Each row below holds a small network's activations on one record, seen along a few directions.
Here are examples, each followed by its value of one field, SEN.
The word missing means that the record has no SEN.
Other fields move the rows too, some of them a lot.
(in the rows, 500 means zero)
Random noise pushes rows far along 6 fixed directions. That doesn't count. These rows show it; they differ only by the noise:
[333 470 512 305 556 624 347 562 444 517 616 376 460 636 473 541 531 410
 481 389 447 479 604 468]
[355 565 523 553 448 649 426 546 502 455 431 427 613 441 636 354 509 476
 598 523 577 566 526 431]
[422 535 477 558 278 587 446 551 554 495 544 425 625 535 588 519 578 611
 489 389 623 504 486 506]
[236 354 533 624 827 551 427 489 365 498 623 409 632 557 653 437 588 229
 409 305 379 504 712 587]
[735 493 677 516 497 442 480 465 699 531 824 573 655 328 660 874 709 525
 256 220 430 207 518 517]
[440 353 432 401 800 396 322 599 427 578 463 589 347 521 349 416 492 161
 629 611 371 627 550 418]
[263 487 561 306 800 678 317 568 375 471 478 404 448 528 508 364 459 227
 611 544 390 566 653 372]
[477 501 620 409 780 641 355 633 487 418 562 550 677 481 486 734 643 410
 486 323 541 504 582 328]

[412 404 379 666 369 452 579 460 439 604 516 456 518 604 489 551 500 517
 446 360 578 526 543 576]
fus
[465 532 511 526 416 586 554 587 487 504 481 431 633 644 510 549 534 626
 427 360 613 553 430 596]
situ
[635 561 677 576 806 528 520 615 478 455 342 675 648 364 468 574 536 354
 585 552 503 537 451 304]
fus
[461 566 458 442  94 476 551 351 609 630 554 310 345 378 625 326 391 565
 493 547 509 423 454 562]
mebu
[150 386 278 550 426 489 457 496 355 580 487 260 265 789 373 263 378 478
 530 495 529 631 594 637]
ter
[516 470 485 882 487 327 606 443 607 519 352 645 506 193 693 207 458 404
 613 704 483 606 409 523]
tifa
[823 539 726 547 284 309 591 524 721 551 539 633 773 368 527 633 702 655
 398 448 455 326 267 573]
mebu
[419 476 518 788 540 593 607 367 436 462 535 365 725 432 800 336 574 540
 326 306 416 431 606 651]
suvo
[214 575 473 391 315 690 487 438 418 526 418 296 276 568 582 201 281 446
 637 687 391 528 522 498]
pofu
[446 300 418 312 756 381 446 475 443 631 598 453 246 672 378 483 463 240
 468 553 155 473 572 670]
situ
[412 601 549 301 484 664 444 402 489 483 635 400 318 500 521 523 396 525
 478 460 483 382 508 448]
veru
[541 652 824 139 666 841 440 607 530 377 607 454 614 513 445 781 573 581
 462 454 418 456 551 293]
missing
[513 596 640 180 581 629 367 410 536 491 770 415 292 443 555 596 415 493
 435 418 392 222 668 420]
tad
[496 765 335 471 631 298 416 770 213 629 251 807 475 436 213 786 885 638
 637 639 680 753 447 461]
missing
[521 518 613 461 672 501 559 499 499 513 467 587 467 428 528 364 474 345
 531 587 375 473 434 517]
veru
[588 420 602 582 512 459 627 439 562 509 771 421 552 440 627 661 647 568
 245 229 375 250 585 624]
ter
[521 445 471 517 601 461 511 396 505 605 541 485 443 366 601 494 430 414
 409 473 445 450 586 492]
suvo
[384 451 523 556 610 425 518 211 448 631 735 327 289 426 757 260 332 285
 353 453 177 307 660 765]
vepar
[707 543 461 768 473 477 560 539 543 448 351 644 685 235 608 504 544 638
 536 513 678 593 382 340]
suvo
[468 350 318 810 634 289 480 499 383 595 399 621 420 537 370 450 452 328
 581 539 556 671 476 494]
fus
[478 466 575 387 270 417 610 440 598 661 728 290 329 652 536 425 498 540
 292 427 275 245 520 780]
ter
[467 594 514 825 686 509 508 405 492 371 380 585 562 138 696 371 398 362
 521 613 638 576 535 367]
missing
[617 498 589 469 713 412 527 463 591 472 654 622 510 400 546 736 602 463
 376 327 473 406 534 381]
tifa
[345 494 471 683 483 567 505 560 482 435 422 529 592 500 538 440 508 615
 531 444 633 642 524 428]
tad
[478 621 640 379 762 753 464 710 435 369 328 553 725 550 409 613 552 559
 574 440 655 646 440 302]
vepar
[444 420 535 491 704 522 557 406 398 495 609 490 408 419 603 365 483 325
 459 464 303 422 547 549]
veru
[312 461 580 648 720 577 557 604 404 432 461 481 740 619 519 459 616 466
 440 314 564 600 536 551]
tifa
[395 491 619 612 579 582 595 557 465 442 592 451 766 594 609 554 616 615
 355 280 586 418 564 553]
tad
[444 362 474 598 481 419 569 370 426 571 619 443 380 589 599 516 507 389
 388 383 397 410 560 663]
pofu
[842 548 609 557 501 351 537 328 715 582 681 606 397 148 668 685 465 490
 358 489 427 264 416 511]
situ
[441 492 462 670 476 487 531 353 496 552 612 419 479 451 659 462 444 527
 386 402 516 442 511 610]
vepar
[469 555 665 448 653 557 440 413 500 440 588 412 591 350 600 582 518 453
 466 430 478 389 513 397]
mebu
[648 576 610 365 497 522 469 389 577 537 703 510 364 397 492 758 468 502
 398 407 429 263 473 424]
pofu

Here are new rows. What is SEN for each?
[532 619 510 370 700 581 423 602 456 440 261 629 420 442 388 511 407 394
 740 694 584 665 469 112]
fus
[428 581 489 246 511 611 457 454 494 515 543 380 327 566 550 497 386 493
 491 507 468 493 543 425]
situ
[864 498 448 586 402 242 467 463 638 632 570 727 335 316 432 661 467 451
 566 601 488 367 390 445]
fus
[537 534 626 186 890 597 368 483 455 488 609 516 443 521 475 723 496 379
 370 341 343 418 670 298]
suvo
[320 404 410 444 599 529 561 446 405 552 522 447 420 551 514 387 427 379
 534 514 470 506 556 559]
veru
[485 213 168 826 412 189 489 477 443 655 550 547 578 808 335 613 622 620
 326 286 580 598 444 776]
suvo
[496 529 559 391 573 450 589 369 610 538 525 387 347 449 624 283 472 370
 526 668 213 329 583 558]
ter
[528 657 565 507 258 629 572 504 540 465 261 503 661 366 577 405 421 643
 723 652 616 525 439 383]
fus
[381 358 216 829 229 207 587 446 493 635 535 389 373 624 519 259 411 542
 537 522 533 561 511 799]
ter
[457 487 560 489 686 478 469 447 454 569 413 521 272 345 562 307 327 207
 634 753 267 499 548 395]
fus
[906 464 647 791 378 210 691 278 745 674 650 704 554 105 721 638 570 435
 320 432 324 205 470 625]
fus
